Each row below holds a small network's activations on one record, seen along a few directions.
After each row come some of the record's fields: C, E, D, F, T, J, Z, G.
A field that a record lacks is written none.
Other fields move the rows too, some of them a lot.
In the rows, zero is written as 500.
Strong random noise was added to every row along 5 fixed directions; ignore it. To show where, here is one row again and again, with new noise each time:
[675 428 535 436 315 530 371 448 335 624 597 668 623 455 504 563 290 301
 393 478 431 563 454 546 475 493 464]
[671 588 632 602 423 615 400 366 314 532 349 792 431 347 419 603 497 399
 712 372 620 585 514 554 873 466 526]
[589 375 472 599 559 338 508 209 534 624 180 389 567 421 313 897 558 270
 349 389 746 699 546 510 586 627 423]
[480 454 548 561 568 551 510 528 648 504 484 577 456 479 442 370 596 514
 578 501 497 418 595 661 461 371 477]
[677 508 495 538 570 542 395 423 609 519 230 567 458 393 421 618 519 346
 379 431 633 511 502 640 566 482 474]
[766 559 437 527 653 586 344 489 767 446  99 580 392 390 435 544 539 337
 300 434 640 403 490 723 526 423 483]
[522 443 554 510 482 556 467 523 542 546 558 605 512 472 474 411 494 461
 520 506 459 461 548 629 445 406 474]

[636 619 400 490 558 530 464 573 678 367 305 601 391 557 528 282 526 450
 497 509 408 264 495 650 423 351 490]
<C:c1 E:e2 D:d3 F:none T:none J:none Z:none G:none>
[589 639 570 470 407 700 368 570 360 535 521 646 456 345 582 574 438 437
 519 426 567 551 419 563 680 474 595]
<C:c2 E:e4 D:d2 F:f3 T:t6 J:j4 Z:z3 G:g2>
[602 586 501 432 437 648 348 602 448 500 441 632 476 442 609 454 393 404
 376 475 426 416 348 582 475 500 514]
<C:c3 E:e2 D:d3 F:none T:none J:none Z:none G:g1>
[523 596 621 627 450 526 464 349 220 601 268 675 453 335 449 780 524 364
 668 315 712 667 395 420 939 641 567]
<C:c3 E:e2 D:d1 F:f3 T:t2 J:j4 Z:z5 G:g1>
[724 485 418 535 407 490 427 458 526 544 434 658 544 495 518 459 367 291
 477 423 448 430 473 506 576 411 517]
<C:c3 E:e2 D:d1 F:f3 T:t6 J:j4 Z:z5 G:g2>
[480 370 567 539 388 465 593 568 438 531 740 581 572 578 495 376 446 534
 714 495 414 463 553 495 519 414 489]
<C:c1 E:e3 D:d4 F:f6 T:t2 J:j4 Z:z5 G:g2>
[512 561 417 559 479 454 547 494 513 406 443 518 428 647 450 299 575 441
 604 601 378 277 546 500 429 370 492]
<C:c1 E:e2 D:d3 F:f2 T:t1 J:j1 Z:z6 G:g2>
[403 484 571 513 334 525 557 514 353 498 760 525 531 497 501 426 513 651
 781 524 442 566 546 436 623 443 516]
<C:c3 E:e2 D:d4 F:f2 T:t2 J:j4 Z:z1 G:g2>
[307 425 607 678 748 530 630 538 803 455 562 421 386 503 388 285 738 709
 799 568 591 391 700 543 550 384 465]
<C:none E:none D:none F:f6 T:t5 J:j1 Z:z4 G:g2>
[389 724 600 473 692 670 353 522 355 601 237 256 268 399 483 489 572 445
 292 702 474 485 443 563 389 628 501]
<C:c3 E:e3 D:d1 F:f5 T:t1 J:j2 Z:z6 G:g2>
[538 550 524 544 564 529 524 420 598 435 427 371 382 428 379 603 595 657
 600 488 622 589 589 439 687 512 422]
<C:none E:none D:none F:f1 T:t2 J:j1 Z:z1 G:g2>
[387 579 547 609 743 455 574 446 573 455 263 421 338 429 386 678 746 591
 610 390 752 618 481 495 681 595 535]
<C:none E:none D:none F:f7 T:t2 J:j2 Z:z1 G:g2>
[528 413 393 533 374 239 637 301 389 523 451 509 637 656 450 578 479 367
 594 411 445 547 534 384 497 510 458]
<C:c1 E:e2 D:d3 F:none T:none J:none Z:none G:none>
[656 573 502 438 256 508 409 405 146 582 488 747 595 532 521 587 328 311
 498 432 417 565 464 462 626 462 541]
<C:c2 E:e4 D:d2 F:none T:none J:none Z:none G:none>
[504 331 267 565 552 138 695 265 731 513 399 249 584 750 317 580 566 446
 455 509 490 503 657 330 323 486 390]
<C:none E:none D:none F:f7 T:t5 J:j4 Z:z5 G:g2>
[475 495 330 418 492 410 576 590 711 417 564 486 562 663 568 320 511 555
 448 513 395 373 523 503 276 383 505]
<C:none E:none D:none F:f3 T:t2 J:j4 Z:z1 G:none>
[383 465 570 495 553 493 524 606 526 473 556 484 526 475 509 463 538 528
 480 501 444 443 430 567 422 550 521]
<C:c1 E:e2 D:d3 F:f2 T:t2 J:j4 Z:z5 G:g1>
[445 620 534 445 511 532 528 523 415 421 478 554 468 498 581 504 575 582
 531 435 563 531 435 482 504 527 565]
<C:none E:none D:none F:none T:none J:none Z:none G:g2>
[690 400 332 683 631 389 612 464 912 317 421 603 406 692 339 176 648 599
 804 471 417 251 774 558 570 151 404]
<C:none E:none D:none F:none T:none J:none Z:none G:none>
[269 666 647 547 602 764 409 764 490 495 556 599 308 393 585 217 665 512
 604 729 414 242 513 723 418 377 576]
<C:c2 E:e4 D:d1 F:f2 T:t1 J:j1 Z:z6 G:none>
[441 539 561 503 444 532 467 487 328 580 506 636 512 437 577 523 499 424
 576 475 488 504 458 529 573 501 539]
<C:c2 E:e2 D:d1 F:none T:none J:none Z:none G:none>
[502 652 718 508 383 769 340 595 227 602 588 732 441 244 598 625 428 478
 659 487 581 590 427 588 806 539 581]
<C:c2 E:e4 D:d1 F:f6 T:t2 J:j4 Z:z1 G:none>
[392 600 589 548 646 713 478 636 611 442 324 547 367 321 547 535 682 595
 459 445 643 459 453 642 626 507 579]
<C:c3 E:e2 D:d2 F:none T:none J:none Z:none G:g1>
[252 522 617 444 482 472 521 401 276 605 598 310 561 388 538 815 564 578
 465 510 680 771 430 383 507 725 547]
<C:none E:none D:none F:f2 T:t2 J:j4 Z:z1 G:g2>
[431 409 546 439 330 517 460 516 335 652 737 478 607 488 543 496 351 409
 446 594 349 547 456 503 352 545 418]
<C:c3 E:e2 D:d3 F:none T:none J:none Z:none G:none>
[423 501 512 612 577 432 582 364 492 422 468 406 401 573 410 443 649 669
 762 504 522 533 621 385 653 517 514]
<C:none E:none D:none F:f2 T:t2 J:j4 Z:z1 G:g2>
[552 366 399 667 593 330 522 355 641 597 209 399 488 564 391 590 524 285
 518 516 531 433 623 544 495 518 454]
<C:c3 E:e3 D:d1 F:f6 T:t2 J:j4 Z:z1 G:none>
[492 603 406 496 422 418 642 431 395 357 270 827 552 592 534 563 621 531
 692 204 657 504 421 422 759 460 637]
<C:none E:none D:none F:none T:none J:none Z:none G:g1>
[395 576 589 488 609 685 466 617 589 487 478 392 400 322 539 650 617 634
 429 506 685 574 450 617 582 574 499]
<C:c2 E:e2 D:d4 F:f6 T:t2 J:j4 Z:z1 G:g2>
[700 494 278 574 558 242 551 200 556 449  99 381 502 629 372 723 539 361
 424 361 650 589 538 326 637 597 477]
<C:none E:none D:none F:f3 T:t2 J:j4 Z:z1 G:g2>
[258 548 436 423 765 463 553 591 796 469 270 144 439 528 521 547 663 548
  99 580 498 399 483 641  99 574 464]
<C:c1 E:e2 D:d3 F:f5 T:t2 J:j3 Z:z1 G:g1>
[722 616 458 521 454 584 352 550 532 523 308 770 402 440 536 465 387 332
 422 443 484 378 390 613 580 425 581]
<C:c3 E:e3 D:d1 F:f7 T:t2 J:j2 Z:z1 G:g1>
[638 557 505 419 365 582 350 631 358 576 526 735 554 479 627 385 302 317
 442 471 415 422 341 545 477 459 576]
<C:c3 E:e3 D:d1 F:f3 T:t2 J:j4 Z:z5 G:g2>
[455 667 505 361 380 591 434 666 352 523 533 683 515 497 704 449 408 429
 348 480 426 393 331 557 388 487 649]
<C:c1 E:e3 D:d1 F:f3 T:t2 J:j4 Z:z1 G:g1>
[275 605 647 464 686 665 494 564 472 507 441 220 318 346 483 566 675 729
 444 595 578 671 523 541 538 632 482]
<C:c3 E:e2 D:d4 F:f5 T:t2 J:j3 Z:z1 G:none>
[138 364 551 489 554 419 655 474 438 625 707 111 557 552 477 571 659 606
 426 635 493 628 570 462 255 598 409]
<C:c2 E:e2 D:d4 F:none T:none J:none Z:none G:g2>
[370 549 433 429 502 353 577 391 387 497 349 431 562 600 508 696 545 521
 366 388 570 568 463 394 418 570 553]
<C:none E:none D:none F:f5 T:t4 J:j3 Z:z4 G:g1>
[518 412 442 525 432 414 566 515 613 513 591 630 562 569 533 339 433 447
 575 507 407 381 549 596 400 392 488]
<C:c1 E:e2 D:d1 F:f6 T:t2 J:j4 Z:z5 G:none>
[226 526 699 580 635 632 480 540 396 649 454 440 390 351 522 593 669 489
 480 555 598 502 459 606 484 599 539]
<C:c2 E:e4 D:d1 F:none T:none J:none Z:none G:g1>
[419 525 564 582 613 535 562 566 658 415 491 458 397 467 481 361 668 645
 662 499 529 422 530 577 530 441 504]
<C:c1 E:e2 D:d3 F:f2 T:t2 J:j4 Z:z5 G:g2>
[423 440 462 485 569 501 476 594 661 542 461 354 564 448 523 667 559 457
 221 534 569 479 468 611 321 553 526]
<C:c2 E:e4 D:d2 F:f2 T:t2 J:j4 Z:z1 G:g1>
[416 450 486 615 576 435 581 494 590 527 385 541 498 533 489 456 656 454
 614 471 532 410 595 589 505 409 534]
<C:c2 E:e4 D:d1 F:none T:none J:none Z:none G:none>
[582 442 477 557 472 390 591 430 553 437 491 508 529 529 455 471 561 536
 633 443 547 522 557 462 607 431 517]
<C:c1 E:e2 D:d2 F:f2 T:t2 J:j4 Z:z5 G:g2>
[692 481 430 483 487 505 422 531 644 434 509 549 506 516 519 371 424 499
 479 501 463 409 473 520 461 418 484]
<C:none E:none D:none F:f2 T:t2 J:j4 Z:z5 G:g2>

Which values does each new row have?
[323 502 522 505 606 491 561 569 633 542 409 380 486 438 540 592 619 495
 411 548 605 484 521 620 393 540 537]
<C:c1 E:e3 D:d1 F:f6 T:t2 J:j4 Z:z1 G:none>
[547 639 562 638 515 609 376 423 326 529 274 567 341 407 430 543 537 320
 576 568 505 421 453 503 680 549 500]
<C:c3 E:e2 D:d3 F:f2 T:t1 J:j1 Z:z6 G:g1>
[488 494 504 461 679 572 416 674 779 539 367 361 455 387 574 518 514 424
 212 576 567 417 444 719 255 544 470]
<C:c1 E:e3 D:d1 F:f6 T:t2 J:j4 Z:z5 G:none>
[357 458 518 482 591 524 509 583 597 557 422 330 519 438 536 584 590 487
 343 525 571 551 461 591 339 580 479]
<C:c3 E:e3 D:d3 F:none T:none J:none Z:none G:none>
[457 395 504 450 566 460 440 588 590 573 561 443 577 449 547 468 473 423
 345 573 455 449 454 599 327 508 500]
<C:c2 E:e2 D:d1 F:f2 T:t2 J:j4 Z:z5 G:none>
[418 572 435 471 383 314 661 261 255 458 350 601 586 643 460 669 576 536
 690 304 593 676 515 292 702 532 561]
<C:none E:none D:none F:none T:none J:none Z:none G:none>
[332 558 588 635 566 578 557 558 496 499 468 494 343 548 442 249 690 560
 743 600 398 320 594 573 482 375 500]
<C:c3 E:e3 D:d3 F:none T:none J:none Z:none G:g2>
[462 466 613 587 561 480 472 404 412 588 395 477 484 372 447 670 580 442
 553 460 657 580 462 499 685 583 538]
<C:c2 E:e2 D:d1 F:f2 T:t2 J:j4 Z:z5 G:g2>
[360 520 601 413 519 623 457 567 368 594 525 423 528 336 607 739 538 499
 263 483 632 661 363 538 484 672 534]
<C:c2 E:e2 D:d2 F:none T:none J:none Z:none G:g1>
[599 531 482 528 447 456 467 443 442 484 439 495 489 495 487 551 461 444
 509 470 478 490 457 462 560 534 502]
<C:c1 E:e2 D:d3 F:f2 T:t2 J:j4 Z:z1 G:g2>
[417 501 550 495 528 620 557 695 699 435 678 607 445 462 583 237 549 661
 608 547 457 383 547 693 432 367 521]
<C:c1 E:e2 D:d1 F:f6 T:t2 J:j4 Z:z5 G:none>
[674 533 294 413 418 394 533 363 565 390 276 597 578 585 453 645 473 424
 421 349 628 567 467 420 603 483 497]
<C:none E:none D:none F:none T:none J:none Z:none G:none>
[643 466 416 467 588 495 437 591 751 390 465 493 485 544 502 301 483 531
 450 528 465 353 479 560 386 400 497]
<C:none E:none D:none F:f2 T:t2 J:j4 Z:z5 G:g2>
[619 512 501 473 362 472 490 421 398 470 681 512 519 580 469 435 358 603
 653 497 362 577 579 367 558 388 422]
<C:none E:none D:none F:f5 T:t2 J:j3 Z:z1 G:g2>
[569 548 549 419 381 641 292 615 252 621 663 526 490 482 590 381 314 299
 322 719 305 378 395 534 310 497 504]
<C:c2 E:e4 D:d1 F:f2 T:t1 J:j1 Z:z6 G:g2>
[638 437 346 541 420 332 522 464 567 529 472 603 594 659 517 382 427 329
 497 424 396 358 500 493 416 380 481]
<C:c2 E:e2 D:d1 F:f3 T:t2 J:j4 Z:z5 G:g2>
[208 389 506 305 268 347 690 483 157 593 762 575 815 564 633 751 491 549
 500 335 597 809 360 328 434 663 611]
<C:none E:none D:none F:none T:none J:none Z:none G:none>
[672 392 370 578 461 308 557 278 545 483 400 487 559 652 375 504 475 392
 557 455 473 481 582 369 528 459 419]
<C:none E:none D:none F:none T:none J:none Z:none G:g2>
[141 472 605 640 525 361 678 329 209 684 590 286 440 670 352 347 643 526
 776 694 302 498 687 361 404 514 464]
<C:c3 E:e3 D:d1 F:f5 T:t1 J:j2 Z:z6 G:g2>
[486 328 420 407 432 422 395 508 453 650 569 327 650 535 565 593 295 299
  76 621 324 452 417 507 177 632 497]
<C:c3 E:e2 D:d1 F:f2 T:t2 J:j4 Z:z1 G:g1>
[573 470 493 656 480 403 537 355 422 550 412 690 525 482 420 530 527 337
 787 355 539 512 563 469 787 436 530]
<C:c2 E:e2 D:d1 F:f3 T:t6 J:j4 Z:z5 G:none>
[724 424 425 495 395 308 502 270 423 482 483 471 625 526 435 662 350 354
 498 399 544 645 482 347 541 566 483]
<C:none E:none D:none F:f2 T:t6 J:j4 Z:z5 G:g2>
